A small network was trained on made-up records. Each row is its average activation on records with the value named, seen along a few directions.
Values that are neighbours, or in one group, have similar rows; names and order tell nothing.
In the rows, 500 means zero.
Strong random noise was added to every row along 10 fixed directions; ignore it. To show where, here is one row again and again, with new noise each time:
[523 493 534 491 609 579 276 608 509 421 464 540 475 427 458 368 471 401
 447 506 469 511 477]
[486 595 527 518 628 588 427 535 544 446 578 496 571 598 413 454 409 536
 515 574 392 480 442]
[498 668 538 480 745 595 632 570 497 592 592 530 440 550 512 497 409 448
 653 538 472 492 495]
[527 469 530 536 429 568 400 368 468 538 378 455 675 527 346 460 510 654
 441 646 457 318 380]
[586 493 527 545 496 648 639 451 425 540 321 387 465 473 783 389 344 466
 735 553 544 632 406]
[529 651 556 471 613 443 535 559 465 405 649 507 465 620 369 526 473 626
 492 446 451 693 567]
[368 447 471 429 516 515 603 549 439 733 587 594 528 394 429 468 564 557
 397 588 427 456 555]
[366 556 432 438 572 479 517 558 550 481 753 533 472 670 443 536 385 509
 530 512 451 515 489]
[508 577 526 549 599 326 442 487 539 592 429 490 441 497 365 719 518 569
 305 369 717 326 545]
[560 497 505 462 414 460 503 427 392 495 474 482 470 552 412 500 515 606
 530 490 589 519 495]
[501 574 566 504 594 447 524 480 499 475 487 440 508 580 473 547 424 602
 492 493 483 583 445]
[473 455 421 477 446 594 460 602 463 430 597 542 445 436 561 351 496 393
 532 498 479 613 598]


MILOP, 18 values:
sirag: [554 477 596 395 552 608 649 469 379 571 432 564 472 439 608 367 565 444
 739 598 394 581 377]
tele: [438 566 456 687 557 567 659 630 600 675 585 497 579 521 654 538 307 683
 350 487 424 606 600]
dobul: [520 645 590 493 735 393 558 530 603 515 554 455 475 659 467 689 357 532
 531 441 511 536 433]
berir: [609 554 494 616 506 524 518 484 577 527 412 461 445 518 598 562 463 421
 545 444 614 414 505]
gon: [468 418 570 420 463 274 517 375 510 397 382 378 446 524 504 598 527 465
 476 463 505 579 377]
nek: [440 399 425 532 370 387 530 474 513 564 436 489 387 463 651 586 474 452
 467 401 659 418 531]
zoki: [568 539 489 426 524 693 529 477 464 430 589 542 473 622 595 394 472 365
 850 587 440 479 383]
somo: [630 508 433 635 355 674 617 505 495 542 470 485 561 454 677 458 535 512
 575 507 531 541 605]
mun: [629 542 535 501 440 607 557 516 422 494 515 511 606 507 466 433 544 603
 547 560 420 622 549]
sumot: [575 522 496 486 421 481 453 464 467 443 564 549 508 509 269 468 670 517
 472 511 459 426 607]
sula: [504 571 559 454 564 338 437 576 477 351 586 542 388 532 336 543 548 532
 405 360 498 667 612]
guvi: [436 445 492 404 390 393 536 419 485 442 558 455 559 617 505 576 499 591
 543 500 478 589 423]
sedu: [488 519 370 615 339 590 709 413 551 434 570 435 523 615 754 513 398 474
 713 513 500 495 527]
vamu: [631 435 573 416 393 426 357 385 346 431 348 481 468 577 349 458 486 658
 507 484 594 567 377]
lamam: [569 407 541 368 557 518 438 577 391 621 385 550 354 426 627 423 377 459
 586 453 628 623 362]
vor: [588 467 557 539 556 561 349 590 525 312 411 528 426 396 673 351 500 335
 573 423 458 658 495]
nit: [543 585 545 537 580 648 676 425 492 594 388 419 576 493 623 489 408 497
 688 596 475 451 418]
numo: [533 488 507 486 519 603 562 549 490 749 535 603 500 520 508 484 460 550
 543 566 494 439 447]
The values of MILOP form a ring.
A walk along MILOP starts at lamam and steps to its neighbour nit. Put dobul, gon, somo, mun, sula, sedu in the order it reaches them. -> sula, sedu, somo, gon, dobul, mun
Name the neighbours of sirag, in listed order. -> zoki, vor
Name the neighbours of berir, in listed order. -> sumot, numo

NOBAD, 18 values:
fefu: [693 489 445 713 347 583 237 504 553 359 294 430 637 420 513 522 468 602
 286 378 715 418 587]
pina: [527 369 454 546 404 549 263 525 600 425 389 427 598 437 578 483 466 423
 408 510 507 462 415]
dozi: [810 538 462 516 302 723 418 459 303 485 433 496 491 576 390 362 458 586
 675 529 702 513 567]
damir: [526 482 623 403 600 386 575 462 424 721 370 465 491 463 446 632 512 594
 425 503 567 511 425]
mar: [350 485 515 531 540 360 553 372 661 550 489 485 635 428 392 649 737 399
 368 600 376 170 453]
pudi: [272 448 530 424 650 401 567 502 556 730 511 513 577 414 386 580 514 543
 280 604 392 429 456]
gad: [428 555 585 519 746 492 583 594 626 589 538 528 516 439 605 586 507 420
 443 521 342 531 469]
movak: [532 584 562 664 549 441 411 458 592 452 364 478 598 376 440 630 686 517
 282 425 569 288 597]
bufe: [435 485 476 453 564 521 375 480 475 479 471 540 426 521 472 478 458 398
 583 493 563 316 400]
kez: [549 495 478 546 524 332 294 570 587 547 491 584 363 526 489 700 490 484
 279 283 814 347 533]
guluk: [567 465 329 676 218 524 495 419 506 445 451 390 482 613 610 518 333 596
 495 422 699 474 566]
tipa: [654 506 535 446 590 454 292 606 477 543 324 521 331 463 577 554 402 395
 521 292 777 485 425]
sivuf: [460 434 405 515 503 657 489 616 481 584 583 626 439 438 636 349 441 421
 566 529 523 478 532]
befa: [448 570 686 497 787 522 564 471 544 493 354 502 601 277 384 386 758 331
 503 690 137 371 459]
dom: [525 381 557 479 502 576 289 708 485 622 587 658 478 525 476 324 325 648
 353 514 352 713 416]
ralub: [345 281 503 435 450 554 342 544 541 372 436 507 453 299 651 219 510 217
 535 611 293 573 432]
buz: [506 529 422 732 337 679 532 491 568 255 451 396 786 345 571 387 600 555
 358 553 369 570 715]
nolo: [506 536 512 516 409 602 558 405 448 367 483 408 613 572 411 386 478 601
 589 623 340 589 490]
The values of NOBAD form a ring.
A walk along NOBAD starts at befa and steps to its neighbour dom. Put pudi, gad, movak, tipa, sivuf, ralub in the order it reaches them. -> gad, movak, sivuf, tipa, pudi, ralub
What is the length, in steps, of the shortest route from kez to pina? -> 7
Name the neighbours of buz, in listed order. -> fefu, bufe

ROP, 12 values:
vopu: [435 408 511 390 592 287 300 641 584 543 541 606 397 477 467 614 510 438
 306 375 550 480 409]
binif: [497 244 341 446 252 511 345 503 461 600 424 670 347 277 568 412 666 271
 467 443 717 235 536]
sunu: [696 555 484 420 407 536 424 546 288 492 628 680 334 569 291 397 600 533
 627 432 639 472 634]
pom: [546 667 582 409 672 338 695 478 485 564 574 582 346 475 314 712 802 329
 603 415 570 309 633]
fufim: [463 541 682 563 791 358 333 474 638 444 182 365 590 332 442 645 469 499
 202 462 490 450 414]
sidil: [297 561 638 481 836 364 449 597 611 436 519 496 544 357 355 504 568 433
 259 527 238 548 534]
bama: [463 422 468 370 253 385 652 267 320 480 497 452 529 421 237 482 806 553
 525 587 500 425 630]
vefom: [437 236 534 378 377 430 320 555 393 436 320 468 391 404 731 314 383 459
 467 469 487 819 341]
fim: [454 472 600 314 669 252 289 610 431 441 548 640 259 449 266 530 610 443
 342 333 558 592 510]
rut: [356 580 759 394 910 523 688 433 568 624 388 443 678 375 515 515 605 400
 592 737 123 439 286]
dafaf: [517 587 675 432 677 353 645 476 423 418 341 474 453 238 451 508 869 382
 502 472 380 612 610]
vokek: [290 369 409 391 613 572 711 627 525 807 503 578 377 219 782 456 515 178
 555 532 549 464 536]
A value of ROP combines one of 3 hidden first parts with one of 4 second parts; all combinations occur once.
Changing only the second part turns bama into pom. fufim has the same second part as bama; what does that change turn fufim into? -> vopu
Changing only the second part turns vefom into dafaf. fim has the same second part as vefom; what does that change turn fim into? -> sunu
